These are the activations of a small neural network, seen along a few directions. Each row is one input.
In each table, some parts of the input vary, and every possible input appears once, in random order.
Descriptions start from the smaller parts, as in this example, which fits no table here: one of 5 places around a ring, together with either a single point or one of 11 places around a ring or (one of 3 separate values, together with one of 4 places along a line).
Shared parts are said once, and a part with two or three values counts as separate values.
In the rows, 128 means zero.

Other details of the inputs shift rows strongly along two fixed directions, in all tables alike. That doesn't count.

Rows:
x1: [156 118 149 137 113 111 158 123 113 133 175 133]
x2: [152 111 153 130 126 110 128 102 118 157 166 123]
x3: [ 84 187  98 129 135 143 143 111 126 120 127 135]
x4: [ 77 172  97 118 119 138 157 108 126 117 121 139]
x5: [171  68 135 134 147 131  93 184 154 124  94 112]
x6: [143  89 150 143 141 126  99 213 135 111 111 106]
x7: [147 114 149 147 111 128 134  97 137 142 159 111]
x8: [137 127 157 153 105 130 146 122 129 124 175 119]
x9: [132  74 146 135 117 131 105 201 150  95 107 108]
x10: [ 99 171  96 115 156 139 130  88 124 147 113 146]
x11: [166 107 141 132 119 108 145  98 122 151 161 124]
x12: [ 90 178  97 117 135 142 149 115 112 138 125 157]
x13: [142 112 147 138 105 120 137  98 134 148 160 110]
x14: [166 114 142 135 123 115 142 102 125 159 162 122]
x15: [151 127 179 130  77 103 142 104 115 129 145 137]
x16: [148  66 138 124 137 110  91 186 139 126  96  98]
x17: [ 89 185  96 125 134 148 142 104 127 108 125 136]
x18: [173 105 142 134 122 117 141  93 125 141 159 124]
x19: [146 116 146 137 111 112 129 100 129 148 165 105]
x20: [156 126 150 140 117 117 156 127 115 142 177 131]
x21: [168 124 151 146 122 128 150 120 120 125 175 134]
x22: [ 92 159  90 114 128 144 140  77 137 126 106 133]
x23: [150 135 181 134  80 109 141 106 117 138 148 135]
x24: [ 85 178  95 118 129 138 145 103 123 107 124 137]
x25: [ 85 180 103 112 145 134 145 115 112 134 129 154]
x26: [157  64 146 128 150 126  78 183 147 122  99 114]
x27: [157 128 159 147 121 124 141 118 112 118 177 118]
x28: [149 114 160 133 121 115 137 118 110 121 177 136]
x29: [163 108 149 134 121 113 132  92 117 134 161 110]
x30: [154 107 146 135 111 114 127  90 129 130 163 108]
x31: [100 160  92 104 150 134 132  79 121 134 111 148]
x32: [ 87 159  89 112 125 135 144  83 134 135 107 132]
x33: [125  82 146 137 118 129 107 209 149 112 110 106]
x34: [145 130 158 141 116 113 147 125 108 135 178 116]
x35: [161  70 142 134 145 127  84 183 146 117  95  97]
x36: [146  78 153 133 145 129  90 206 138 104 114 124]
x37: [ 95 171  95 115 135 145 147 105 113 120 121 161]
x38: [145  60 142 118 141 109  86 185 140 131 100 114]
x39: [ 96 140  85 118 166 151 111 205 146 113  56 142]
x40: [103 177  93 121 151 139 137  87 123 142 111 130]
x41: [ 88 130  82 116 159 146  86 175 159 119  47 116]
x42: [147 114 153 137 108 115 146 123 108 134 175 139]
x43: [ 97 193 122 120 111 138 142  95 124 126  92 157]
x44: [171 116 144 144 129 122 139 102 128 154 161 124]
x45: [ 99 173  92 113 145 131 139  89 119 148 111 128]
x46: [146 122 156 138 113 107 150 121 106 126 177 118]
x47: [149  66 138 127 135 124  86 190 143 143  96 115]
x48: [100 178  96 122 141 154 144 106 117 121 122 161]
x49: [ 96 144 113 108 129 148  94 180 151  97  22 144]
x50: [ 82 139  95 113 170 147  97 202 139 111  62 144]
x51: [ 72 133  86 108 145 136 105 198 145  99  59 124]
x52: [105 158  87 110 140 142 135  79 122 138 106 151]
x53: [151  81 172 124  99 117  93 187 142 101  77 125]
x54: [ 94 179  98 116 140 137 150 104 111 111 121 140]
x55: [158 114 148 143 116 123 124  92 134 131 164 107]
x56: [144 123 157 150 104 134 145 115 130 114 174 119]
x57: [153 110 148 144 110 132 132  91 139 132 159 111]
x58: [149  59 136 124 132 118  88 185 141 135  95 117]
x59: [ 72 140  88 112 148 142 102 202 147 107  61 122]
x60: [105 174  91 115 140 140 159 107 118 118 119 155]
x61: [142 116 159 131 118 106 142 122 107 131 179 135]
x62: [147 108 145 134 108 105 131  95 127 140 165 107]
x63: [ 94 181  98 126 141 149 145 113 116 133 124 159]
x64: [162 112 148 144 123 126 127 101 123 155 160 128]
x65: [110 165  88 118 146 151 132  81 126 139 107 150]
Description of these inputs: one of 5 places around a ring, together with either a single point or (one of 2 separate values, together with one of 6 places along a line).
Question: The inputs of x62 and x19 match in every part but the place on the ring of 5. If x16 is changed in the same way as x62 into x19, which row does it become?
Answer: x45
Question: Change only the place on the line of 6 in x42. List by row number the other rows that result.
Answer: x1, x4, x46, x51, x61
Question: List by row number the other rows that have the place on the ring of 5 in common with x36.
Answer: x5, x17, x21, x26, x27, x35, x48, x49, x55, x56, x57, x65
Question: A walk changes only the place on the line of 6. It starts at x7 and steps to x41. List the rest of the walk in order.
Answer: x40, x10, x64, x44
Question: Change only the choice among 2 separate values in x13. List by row number the other rows that result.
Answer: x33

Rows:
x66: [180  98 209 165  97 107 156 172  95 113 233 131]
x67: [218  74 209 152  90 106 121  94 121 133 182 120]
x68: [114  96 111 122 163 126  88 191 141 128  95 104]
x69: [ 72 197  78 109 120 140 160  61 127 117 108 133]
x70: [106 197  73 111 170 154 147  59 113 137 113 167]
x71: [183  75 207 153  83  90 122 108 122 142 198  90]
x72: [123  79 103 109 160 123  95 185 138 137  87 127]
x73: [ 79 201  67 129 153 164 156  72 132 129 132 138]
x74: [139  96 112 122 163 133  98 193 141 144  78 128]
x75: [115 101 125 135 121 148  93 180 166 102  75 104]
x76: [133 201 187 148  65 113 208  50  81 120 240 162]
x77: [120  90 100 125 156 133 104 192 148 109  96 102]
x78: [119  83 122 106 126 118  92 174 145 128  64 125]
x79: [ 93 203  89 108 126 138 153  61 121 153  91 160]
Question: What do these inputs look like to the network?
Answer: one of 2 separate values, together with either a single point or one of 6 places along a line
Question: The inputs of x78 and x72 match in every part but the choice among 2 separate values. If x71 is changed in the same way as x78 into x72, which row does it become?
Answer: x68
Question: Change only the choice among 2 separate values in x77. List by row number the other rows that result.
Answer: x69
